A small network was shown many inputs. Here are its activations along a few directions, one row for each input.
In each table, some parts of the input vary, and every possible input appears once, in random order.
A made-up example of a description, with smaller parts first: ring(5) and (point or line(9) or (values(2) and line(6))).
Shared parts are said once, and a part with two or three values counts as separate values.
(in the rows, 128 means zero)

Other details of the inputs vary at random and push rows far along two fixed directions, the same in every table; ignore that.

Table:
row 1: [103  92 103 117 169  96  94  97 144 149 106 154  91 126  29]
row 2: [ 92  71  95 113 218  85  59  62 109 134  83 142  48 109  38]
row 3: [122 116 152 115 120 143 190 162 155  72 157  81 193 137 175]
row 4: [ 98  77  93 132 179 117 125 145 126  88 107 107 123 129 160]
row 5: [165 144 150 112  70 152 170 173 150 123 166  97 178 135 210]
row 6: [ 98 134 111 166 154 167 118 148  80 113 112 112 133 145 184]
row 7: [183 145 159 126  69 164 159 149 148 117 168  83 202 137 232]
row 8: [109  98 123 115 138 135 168 157 151  90 141 101 159 133 164]
row 9: [ 80 148 106 152 128 169 148 176 107 110 127 127 127 144 145]
row 10: [ 98  86 105 114 172  93  89  97 132 136 103 156  81 127  15]
row 11: [147 124 115 111 106 112  89 112 142 176 127 152 100 114  71]
row 12: [146 120 139 172  78  99 160 198 138  83 108 108 151 126 161]
row 13: [171 147 151 113  82 120  93 103 163 183 139 154 137 120  83]
row 14: [120 161 106 121 146 135 151 166 115 111 147 138 131 140 185]
row 15: [126  94 110 146 126  71  95 120 114 142  78 154  54 100  46]
row 16: [101 146 122 161 140 176 134 156  91 103 130 107 136 146 195]
row 17: [134 111 155 125 130 147 165 142 145  79 154  81 197 146 189]
row 18: [101 130 125 146 176 145  73  76  76 180 101 148  79 136  92]
row 19: [ 82 126  96 152 167 154 122 164  79 106 105 128  83 143 159]
row 20: [ 79  78  65 148 175  96 124 197 136  71  88 130 116 142 120]
row 21: [115 143  80 139 172 132 121 158 101  92 126 134 120 133 198]
row 22: [129 119  95 146 107 112 125 213 138 108 110 124 127 140 170]
row 23: [138 123 173 107 102 156 193 149 164  84 175  87 213 143 171]
row 24: [151 134 185  85 107 140 151  59 184 168 170 127 176 124  77]
row 25: [141 115 162 134 135 138 158 138 140  91 141  73 217 142 187]
row 26: [ 94 154 130 133 139 154 114 108 109 170 122 156  92 140  73]
row 27: [142 101  97 142 128 124 120 174 109 114 108  97 130 137 209]
row 28: [149 137 130 118  78 138 167 183 145 119 152 102 156 135 200]
row 29: [ 95 157 133 126 138 159 108  89 107 171 135 155  87 127  73]
row 30: [169 106 164 143 109  96 102  65 113 162 100 122 107 105 101]
row 31: [168 130 168 133  73 103 124  88 150 156 127 138 131  99  60]
row 32: [106  97 116 119 163  93  88 105 143 128 106 157 104 132  29]
row 33: [185 214 189 110  84 150 131  81 173 184 186 162 203 141 109]
row 34: [ 72  49  58 144 215  99  95 162  89  66  73 110  93 131 144]
row 35: [156 124 130 119 100 141 144 160 133 120 136 104 142 131 199]
row 36: [102 151  82 127 158 121 143 173 112 103 126 143 106 139 170]
row 37: [104 158  76 134 143 133 148 182 123  97 134 144 133 139 170]
row 38: [184 214 187 103  85 156 141  72 169 194 196 160 197 137  98]
row 39: [122 158 103 125 165  97  80 109 124 171 112 188  82 133  69]
row 40: [126 104 107 173  99  89 134 189 128  76  91 120 120 113 139]
row 41: [ 94  94 103 122 146 121 159 175 143  66 122 106 146 142 128]
row 42: [104  96 112 115 175  89  89  87 139 140 104 150  87 121   4]
row 43: [122 114  83 128 113 117 133 195 131 113 112 125 109 131 162]
row 44: [144 162 128 138 147 143 146 150 112 118 141 117 175 148 218]
row 45: [121 115 137 105 135 119 131  91 163 147 133 136 136 129  66]
row 46: [ 75 138  88 168 141 156 135 191  99 104 117 130 112 147 141]
row 47: [110  74 105 119 202  98  66  61 115 159  90 139  93 116  67]
row 48: [112 108 139 114 118 138 185 163 153  76 153  93 180 142 164]
row 49: [128  97 139  96 164 125 111  68 146 149 127 136 118 116  80]
row 50: [100  97  48 134 131 111 116 202 118  98  96 130  81 120 154]
row 51: [194 139 206 116  64 130 142  53 147 153 152 117 158  98 116]
row 52: [ 95 153 132 145 129 170 155 172 101 114 142 117 129 149 170]
row 53: [ 82 135  47 136 180 105 123 188 102 100  98 157  76 137 146]
row 54: [104  56  62 176 161  80  96 157  73  79  51 110  58 101 153]
row 55: [ 97 150  71 129 156 129 142 175 110  95 131 141 111 131 176]
row 56: [158 126 194  85 127 145 131  47 161 154 162 122 168 125  80]
row 57: [167 118 162 152  76 125 163 134 130  89 135  87 165 115 196]
row 58: [184 147 198 125  48 118 162  94 158 152 144 122 167 113 101]
row 59: [139 109 141 126 103  89 120  93 121 145 107 139  78  96  75]
row 60: [126 104 147  97 169 118 108  63 138 139 122 128 112 114  63]
row 61: [118  97  96 156 100  97 146 175 120  78  93 117 105 105 137]
row 62: [102 157 135 147 131 153  97 112 117 165 123 159 109 141  76]
row 63: [178 149 169  87  71 147 126  84 156 183 171 132 150 111 121]
row 64: [158 148 208  86  98 141 161  59 182 154 177 110 193 127  77]
row 65: [105 162 140 168 110 164 153 192 123 116 135 122 160 166 166]
row 66: [120 112  84 123 107 123 135 185 125 107 125 117 109 119 176]
row 67: [155 102 152 137 114  91 104  74 115 145 105 130  85 102 101]
row 68: [ 88 134 103 151 156 164 122 155  86 106 114 126 100 136 161]
row 69: [147 178 199 131 112 184 126  71 118 179 163 128 155 149 130]
row 70: [165 129 141 128  94 144 146 157 134 120 145  92 163 140 217]
row 71: [118  97 103 149 102  99 153 166 116  79 105 111 100 101 150]
row 72: [179 127 150 110 109 132  82  63 130 192 132 127 134 115 118]
row 73: [197 154 184  93  71 157 126  75 158 179 170 121 169 116 143]
row 74: [124 117 144 102 142 111 124  81 157 139 127 136 130 123  39]
row 75: [144 175 130 123 130 159 158 149 128 104 162 124 175 136 212]
row 76: [170 127 185 117  76 110 138  73 138 158 136 128 121  99  91]
row 77: [133 149 118 114 176 118  89  78 107 164 125 162  90 128 115]
row 78: [158 126 164 139  59 129 183 150 137  90 147  94 170 107 182]
row 79: [122 179 167 139  91 198 178 156 122 117 174 105 186 146 189]
row 80: [122 173 167 138 110 165 130 108 127 183 151 146 133 152  83]
row 81: [161 192 159 110 113 134 129  93 152 186 164 165 155 142  93]
row 82: [135  89 122 134 137  84  96  88 103 134  82 139  49  94  86]
row 83: [177 186 175 109 131 151 107  44 131 190 164 147 177 129 130]
row 84: [117 109 134 122 156  94 102  99 151 133 111 146 121 129  31]
row 85: [ 67 135  92 154 154 150 140 183  88 106 113 127  87 146 151]
row 86: [125 107  89 120 136  91  75 129 123 173  97 163  57 117  64]
row 87: [ 90 124  52 135 200 112 113 175  86  90  95 147  67 130 173]
row 88: [129 164 118  98 154 130 100  78 121 165 146 173 100 116  95]
Each input here is: line(8) and (values(3) or (values(2) and line(4))).
The inputs of row 74 and row 25 match in every part but the line(8) part. If row 58 is changed in the same way as row 74 into row 25, which row does it become?
Answer: row 30
The inputs of row 55 and row 38 match in every part but the line(8) part. If row 71 is changed in the same way as row 55 into row 38, which row does it become?
Answer: row 31
Which other rows does row 14 become when the line(4) part takes its other values? List them by row number.
Answer: row 5, row 52, row 76
Which other rows agree with row 33 in the line(8) part? List them by row number.
Answer: row 12, row 13, row 20, row 22, row 32, row 39, row 40, row 62, row 65, row 84
Which other rows does row 49 become when the values(3) part takes its other values? List them by row number.
Answer: row 56, row 60
Which other rows does row 16 become when the values(2) part takes its other values? List them by row number.
Answer: row 69
Start at row 13 and move only the line(8) part, one step at a time. The first step leads to row 11. Which rows follow, in order?
Answer: row 50, row 66, row 63, row 73, row 7, row 72

Table:
row 89: [146 174 175 111 136 135 109  42 118 194 140 167 115 133  61]
row 90: [ 66  38  58 119 210  87 109 144 109  81  81 117  66 117  92]
row 91: [ 48 121  55 144 192 133 108 196  90  97  98 153  67 151 113]
row 92: [122 172 152  82 151 142  83  58 144 211 159 180 109 133  36]
row 93: [128 144 140 158 116 159 162 182 123 106 134  92 186 155 215]
row 94: [153 141 124 140 109 155 154 173 119  91 151  90 174 141 227]
row 95: [148 123 149 120 106 128 180 170 169  65 143  81 205 132 191]
row 96: [ 87  86  62 139 161  98  94 163  84  98  84 137  46 105 158]
row 97: [214 227 249  94  65 179 183  55 174 194 224 125 244 146 156]
row 98: [144 120 173 108 132 103  96  39 157 161 124 145 120 104  20]
row 99: [136 105 191 101 131 126 126  33 155 165 147 121 149 121  36]
row 100: [127 130 139 158  86 149 165 175 115  86 136  97 153 132 214]
row 101: [151 144 156 101 151 124  68  36 132 218 129 162 103 122  64]
row 102: [124 169 116 136 122 175 170 173 139 100 167 118 193 148 216]
row 103: [ 95 157 105 154 135 167 158 181 115  95 140 125 161 143 183]
row 104: [ 79  82  44 156 198 102  60 150  57 105  62 144  20 115 103]
row 105: [ 86  71  25 135 168  57  79 167  95 110  62 146  24 101  89]
row 106: [158 135 165 115 100 126  99  52 133 201 115 157  78 103  37]
row 107: [135 101 125 155 101 108 155 183 140  79 119 117 150 132 155]
row 108: [142 122 116 132  94 137 167 189 132  98 124 107 139 122 197]
row 109: [165 144 171 118  72 110 119  71 148 182 134 134 133 116  59]
row 110: [162 111 128 140  84 115 172 186 167  77 143 101 180 144 195]
What is each input in this table made of?
Answer: values(2) and line(11)
